Each row below holds a small network's activations on one record, seen along a few directions.
Each row is followed by the record's values for the fields SUTER, RELI, GENA, ZUGAG, DANO, NEDEN, BETI.
A field that a record lacks is left out.
Other fields move the rows too, some of them a lot.
Strong random noise was added to every row along 9 fixed directions; ignore it. To show where, here is one row again and again, with new noise each time:
[ -84  126  235  196 -216  315  -17  268  111   -5 -123   57  -26   -8
 -107 -104  -30  274  450 -268  160  211 -323  -56  -44  155  328   20
 -182  374   -8]
[  10  147   20  183  262   35 -452 -212   84  381  215  156  -41  -77
    8  -73   86 -192 -162 -103  121 -129  280 -171  276 -154  -42 -296
 -131  221 -130]
[ 101 -191  152  272 -124   46 -102   24 -115  249  160  302 -122  245
  405 -461  -91 -247  224  180  128  -49 -207 -307  -68  -31  192 -127
 -348  221  -65]
[  13  -46   23 -121  269 -196  392   78   62   48 -457 -136   54   55
  151 -256  -76   15  -80 -232   71  372 -227 -228 -113   19   88 -269
 -309  225   52]
[-409 -241 -191 -340  168 -286    6   26  114  -83   32   54  -62   18
  264  320   69   51 -544 -121 -221   72  229  117  -77  -32 -251   61
  -33 -171  114]
[  20 -399  -23 -122   17 -372  360 -161  106   37 -323   -7 -242   99
  220 -138 -206   45 -280  -52 -133  161  127  142 -262  160 -313  166
  236 -112  242]
[ -13 -216  126    9    3  -99 -183  -87  -80  276  266  154 -143  169
  115 -274  -20 -382  -15  -16  -35 -107   93 -177  -12 -178   32 -124
  -82  -18  -34]
[-327 -110  122 -342   63  -30   80  307   35   26   44  -84  -26  -47
  -33  113  257 -157   85 -396  -77  133    8 -200 -125  -53   23 -154
 -153   53  -35]
[ -31  115   89  169  -43   41 -448 -168  120  196  155  124  -44   15
 -159   -2 -123  -11  -14  -74    8   84   85   42  145 -177   73    1
 -247  -35 -202]
[-186  -61   24 -193  145 -164 -195  -10  -18   30  164  -43  107  199
 -186  -94  -66 -223 -247 -200 -157  156  -38  -47   62 -408  251 -151
 -267 -197  -32]
[ 133 -210   81 -112  111 -332   63 -171  162   90 -201 -188  -48   20
 -367 -142  -41 -186 -138 -269 -170  287  227   36 -137 -208 -177  -17
   73 -314   29]

[ 103   62 -248   79  318  -22 -393  -40   89  132  258   -2   76  -54
  -71  116  421 -220 -396   60  -65 -295  332 -122  202 -128 -202 -149
  221   22  105] | SUTER=guk RELI=geno GENA=fasut ZUGAG=zopa DANO=faba NEDEN=bon BETI=kibo
[ -82   69   68 -180  -73 -112  207 -113  105  -70 -397 -129    1  -40
  -45   97 -380  309   68  -93  -13  460 -198  190 -151   91   -3  130
 -382 -134 -240] | SUTER=ril RELI=geno GENA=lovu ZUGAG=vaku DANO=bati NEDEN=bon BETI=kibo
[-268   16   42 -113   12  310  -17  270 -205   14  335   81  -31  -70
  155  116  237 -113  148  -87  128 -392  -12 -152  122  119  119 -178
  263  351   87] | SUTER=guk RELI=zefa GENA=didul ZUGAG=zopa DANO=bati NEDEN=gev
[  22  214   59   75   49  132  263  -11  246  258 -441  -92 -315 -455
  178  189  109  365  189 -237  236    4  186  -30  -10  661 -467   73
  297  515  -33] | SUTER=guk RELI=zefa GENA=didul ZUGAG=zopa DANO=faba NEDEN=bon BETI=kibo
[  73   50 -124  162   60   54 -203  -95    2   13  154  197   73  104
   50    5  -49  -33 -168  193   24 -193  -15   37  165 -168   92  -63
  -22   58   98] | SUTER=guk RELI=borug GENA=ruv ZUGAG=zopa DANO=faba NEDEN=vizup
[ 152  121   34  -77  111  -76   67  -17  190  -19 -267 -348   18  -91
 -554  -18   76   77  -55 -332 -107  163   62   98   26  -25  -13   42
  306  -64  143] | SUTER=guk RELI=borug GENA=ruv ZUGAG=zopa DANO=faba NEDEN=bon BETI=kitev
[  -8  -24 -124  273   64  207  284  373  194 -415 -305  -51  241  -69
 -145  -40  280  501   28 -249   88  147 -160  101  -69  221  196    8
  335  291  518] | SUTER=guk RELI=zefa GENA=didul ZUGAG=zopa DANO=faba NEDEN=bon BETI=kibo
[ -14  156  188 -172   16  -35   35  -19  -51  165  -55 -239  -28  -31
 -289  -95  -50 -161  157 -306    0  118  -35  -89    9 -119  110 -117
  -43  -35 -150] | SUTER=guk RELI=geno GENA=fasut ZUGAG=vaku DANO=bati NEDEN=vofa
[ -88 -137 -196    2  -17  -29   -3  559  132 -627  -30  -35  507  203
 -125  132  345  104  -70   38 -201  430 -381 -127 -203 -375  344    0
 -601 -307  115] | SUTER=guk RELI=zefa GENA=didul ZUGAG=zopa DANO=faba NEDEN=vizup
[ 303  -68 -198  -32  209 -369  272  -44   13  -14 -410 -181   28   85
  154 -142  -11 -136 -269  209 -102  217  -75 -170 -131  -22 -264   17
 -167 -173   -3] | SUTER=zufat RELI=pima GENA=fasut ZUGAG=zopa DANO=faba NEDEN=gev
[ 149 -267 -258  -71  406 -302  151 -117   -8   -8  -35  157  118    7
  361   20  207 -303 -357  247    5 -137  286 -137  -24 -173 -315 -356
  -58  -96  125] | SUTER=ril RELI=doto GENA=fopud ZUGAG=zopa DANO=bati NEDEN=vizup
[-200  203   23 -202  109  -10 -127   26  230   18   -3 -114  -47 -221
 -297  344  178  135  -70 -299  -92    5  204  130   79   10  -95   22
  150    9  -14] | SUTER=ril RELI=doto GENA=fopud ZUGAG=vaku DANO=faba NEDEN=vofa
[ 145 -165  -45   99  151 -130  216  -60   36   76 -145  -57  -71   -8
  167 -250   87  -23 -150    5   21  -45  108 -115  -75  168 -147  -55
  272  143  195] | SUTER=guk RELI=zefa GENA=didul ZUGAG=vaku DANO=faba NEDEN=bon BETI=kibo
[-251  -97  172 -290 -177  159  -28  119 -231  -34  425   11  -24  130
 -211   16  -38 -221  211 -121  -99 -241  -46   69  -19 -135  298   23
  257 -101   40] | SUTER=guk RELI=zefa GENA=didul ZUGAG=vaku DANO=bati NEDEN=gev
[ -27  151 -172 -105  286 -173   92 -243   54   70 -287  -85   56 -144
  202  179 -143  137 -306   19   64  151  116   38  117   36 -205 -154
 -248    0 -183] | SUTER=guk RELI=borug GENA=ruv ZUGAG=zopa DANO=bati NEDEN=bon BETI=kitev
[  91  118 -186 -179  300  -83  342  -98  148  -16 -477  -48   40 -163
  190  258  -92  221 -221   32  127   91  -16   61   31  230 -287 -123
   25  279   82] | SUTER=guk RELI=zefa GENA=didul ZUGAG=zopa DANO=faba NEDEN=vizup
[ 218 -139 -222  115  284 -251  140 -182  -38 -229 -175 -242  243  220
 -296 -300 -126    7 -554  -15 -101   67   23  208   88 -299  137  -65
  405 -257  450] | SUTER=guk RELI=geno GENA=fasut ZUGAG=zopa DANO=bati NEDEN=bon BETI=kibo
[ 200  292  -42  334  347  195 -370 -112  287  137   65  -61  112 -337
 -627  117  408   69  -23 -330  123 -200  545   34  293 -101 -129 -250
  525  230  158] | SUTER=guk RELI=borug GENA=ruv ZUGAG=vaku DANO=bati NEDEN=gev
[   8   93  159 -208   61 -159   22 -179  -59  248  -17 -163 -161   67
 -196 -176 -220 -214  -13 -188  -50    5    0   -2   69 -154   89  -59
   49  -82  -68] | SUTER=guk RELI=borug GENA=ruv ZUGAG=zopa DANO=bati NEDEN=vofa
[ 120  301   25   26  290   56 -104   19   63  -24  -48 -192  346    7
 -490 -195   77  -60    1 -241   19  209 -141 -157  184 -336  415 -296
 -249   29  -30] | SUTER=guk RELI=zefa GENA=didul ZUGAG=vaku DANO=faba NEDEN=vofa
[ 214 -189  323   76 -406  207  189  132 -243 -170   47 -152   -6  137
 -434 -317 -120 -161  607  -56    3   -5 -219   40 -174  -25  271  161
  330 -151   98] | SUTER=guk RELI=zefa GENA=didul ZUGAG=zopa DANO=bati NEDEN=vizup
[-359   49   24 -194    3  234   29  448  -13 -229  175   74  200   26
   27  225  259   74  161 -225   46   20 -211  -75  -23  -83  350 -169
 -195  182   96] | SUTER=guk RELI=zefa GENA=didul ZUGAG=zopa DANO=bati NEDEN=vofa
[ -58  -50  190  -12   14  113   -3  -96 -328  277  381  111 -189  284
   56 -526 -245 -293   26  -46   86 -448 -111  -62  170  -62  427 -157
  436  313  268] | SUTER=guk RELI=zefa GENA=didul ZUGAG=vaku DANO=bati NEDEN=gev
[ 142  113 -104  349   56  183 -288 -126  -63   54  197  293  138   27
  244  -46  -29    1   30  344  182 -161   14  -85  168  -50   85 -132
 -258  142 -119] | SUTER=guk RELI=zefa GENA=didul ZUGAG=vaku DANO=bati NEDEN=gev
[ -96 -155   57  -22  -55  209  227  529  134 -381  -88  -95  182  -18
 -262   10  409  181  203 -339  -52  165 -178  -75 -193   70  236   13
  191  144  369] | SUTER=goreg RELI=pima GENA=lovu ZUGAG=zopa DANO=faba NEDEN=vofa
[  20   64  -10  108  -58  -94  242 -224 -108  124 -318  -15 -230  -43
  529 -138 -361  241  -48  202  115   61  -88   21  -14  384 -166  164
 -115  121 -136] | SUTER=guk RELI=borug GENA=ruv ZUGAG=vaku DANO=bati NEDEN=bon BETI=kitev
[ 109 -108  168  -12   -1   20  357   45   84  106 -197  -72 -169 -149
  -92 -178   87   35  260 -255   85  -27  127  -66 -140  236 -100  -61
  397  236  171] | SUTER=guk RELI=zefa GENA=didul ZUGAG=vaku DANO=bati NEDEN=gev
[-331   61 -132 -221 -150   56 -122  301  131 -111   62  277  -25  -31
  462  558  120  188   81  239  -34   51 -227  -33 -120  130 -115   99
 -623   87 -287] | SUTER=ril RELI=doto GENA=fopud ZUGAG=vaku DANO=faba NEDEN=gev
[ 183 -333   63  308 -442    5  101  247  124 -265  -57   43  -42    0
   76 -108  198  125  314  190 -103  194  -60  -75 -373  172 -131  368
  -81 -229   26] | SUTER=guk RELI=zefa GENA=didul ZUGAG=vaku DANO=faba NEDEN=vizup
[ -95   -7  194 -205 -286  181  138  370    4 -262   48 -118  103   64
 -435   70   75   28  439 -187  -80  140 -344   45 -175  -80  349  103
   16  -75   43] | SUTER=guk RELI=zefa GENA=didul ZUGAG=vaku DANO=faba NEDEN=gev
[ 233 -157  -91  284 -185  106 -214  101   20  -80  176  125   19 -139
   40  210  401 -152  260  330  -32 -179  282  -79 -123   88 -414  173
   56 -214 -133] | SUTER=ril RELI=zefa GENA=ruv ZUGAG=zopa DANO=faba NEDEN=vizup
[-161  311  -65  289  -31  257 -261  -71  161  -15   11  192  -42 -139
   69  243 -138  517  -72   -8  160  -66   66  246  215  209   45  138
   67  324   28] | SUTER=guk RELI=zefa GENA=didul ZUGAG=vaku DANO=bati NEDEN=gev
[ 144   29 -213  -52  336   32   90   63  -70  -87  -27    8  278   56
    1    6  160 -161 -145  109   68 -101  -59 -141   83 -107   66 -308
   11  150  155] | SUTER=guk RELI=zefa GENA=didul ZUGAG=zopa DANO=faba NEDEN=gev

Which values does each new row have?
[ 288 -106  -92  -82  152 -194  203   52   35 -130 -242 -165  249   86
 -147 -107   80 -201    2  113  -65  276 -173 -188 -170 -195  -14 -159
 -273 -204  -64] | SUTER=guk RELI=zefa GENA=didul ZUGAG=vaku DANO=faba NEDEN=gev
[-303  251   -9 -199   83   47   18 -121 -292 -117   59  -13  158  317
   34 -136 -580  154 -269  -24    1   -7 -452  196  270 -248  641  -82
 -187   93   80] | SUTER=guk RELI=borug GENA=ruv ZUGAG=vaku DANO=bati NEDEN=vizup
[ -86 -268   78 -301 -105  -57  296  430 -112 -219   55 -120   96  105
   48  -36  294 -273  236  -31 -143  129 -201 -296 -325  -60   86  -24
 -211 -140   12] | SUTER=guk RELI=zefa GENA=didul ZUGAG=vaku DANO=faba NEDEN=vizup
[-133   18 -190   17  -49   -1   98  146  -28 -219  -97  -17   62   78
  303   38  -14  290 -220  155  -85   66 -232   28  -38  170   81  205
 -135   18   93] | SUTER=guk RELI=geno GENA=fasut ZUGAG=vaku DANO=faba NEDEN=bon BETI=kitev
[ -38 -415  -24  110  -41  -98  535  207  -43 -203 -189  119    3   55
  560 -232  105  117   26   60   89   64  -71 -143 -308  221  -54  -53
   46  147  297] | SUTER=guk RELI=zefa GENA=didul ZUGAG=vaku DANO=bati NEDEN=vofa
[-161 -134  179  191 -442  236 -206    2 -159 -148  370  214   -9  115
   42  -19 -172   87  292  116  -14  -88  -25  189  -62  -22  221  264
    5 -184  -46] | SUTER=guk RELI=zefa GENA=didul ZUGAG=vaku DANO=bati NEDEN=vizup
[ 176 -540   45  200 -353  -65  -70   19   70 -228  295  207  -77  252
 -203 -184   55  -77   43  162 -236 -166  181  248 -280 -138  -27  353
  530 -385  420] | SUTER=guk RELI=zefa GENA=didul ZUGAG=vaku DANO=bati NEDEN=gev
[-194  243   72 -228   92  -78 -153 -102   23  -55    3 -189  169  -99
 -394  195 -142    3  -67 -271  -86  291   80   74  122 -330  118  -71
 -367 -298 -284] | SUTER=guk RELI=zefa GENA=didul ZUGAG=vaku DANO=bati NEDEN=vizup
[ -99   57  119  -24 -160   83  142  178  146 -146 -211 -327  -52 -437
 -269  286  296  256  305 -313  -20  238  225   17 -158  314 -304  202
  164 -154 -195] | SUTER=guk RELI=zefa GENA=didul ZUGAG=vaku DANO=bati NEDEN=bon BETI=kibo
[-216   31   39 -151 -124   47  -87 -133   32   15  167   69 -159   55
 -109  163 -228  161 -160  -85  -90 -179   50  361   84   61   63  240
  392   -1  185] | SUTER=guk RELI=zefa GENA=didul ZUGAG=vaku DANO=faba NEDEN=vofa
[  26  -90 -110  393 -144  204 -186  193   -8 -276  141  156  159  136
   -6  -35  114  200   59  142   25  -78  -81  133   19  -44  180  124
   84  -11  212] | SUTER=ril RELI=zefa GENA=ruv ZUGAG=zopa DANO=bati NEDEN=bon BETI=kibo
[ 137  222 -108  230  152  321 -166  310  173   35   33   26  113 -325
  -54  253  671   23  238  -43  165 -200  168 -304   41  216 -229 -169
  123  400   19] | SUTER=guk RELI=geno GENA=fasut ZUGAG=vaku DANO=faba NEDEN=gev
[-388 -108  115 -520 -316   34  -44  202 -295  -93  467   54  -96  468
  -79  -17 -350 -231   13   52 -272 -190 -494  140  -10 -274  559  218
  -26 -191   58] | SUTER=guk RELI=zefa GENA=didul ZUGAG=zopa DANO=faba NEDEN=gev
[  27  -53   -7   93   58   80  -75  226  -58 -178  182   66  277  201
 -124 -230  124 -149   34    9  -31    5 -237 -180   55 -356  410 -169
 -206  -20  143] | SUTER=guk RELI=zefa GENA=didul ZUGAG=zopa DANO=faba NEDEN=vizup
[-152  -21  -99 -597  242 -287  -84 -379 -111  229  205  -38  -39 -101
  -73  468 -102 -451 -303   37 -118 -190  412  146  109 -291 -389 -216
   13 -393 -305] | SUTER=guk RELI=borug GENA=ruv ZUGAG=zopa DANO=bati NEDEN=gev
[-356 -352 -121  100 -380    0 -164  177   -2 -272  330  335 -134  185
  492  182  -17  261 -163  285 -180  -98    7  220 -178  115  -48  459
  -45 -220  122] | SUTER=guk RELI=zefa GENA=didul ZUGAG=vaku DANO=bati NEDEN=bon BETI=kibo
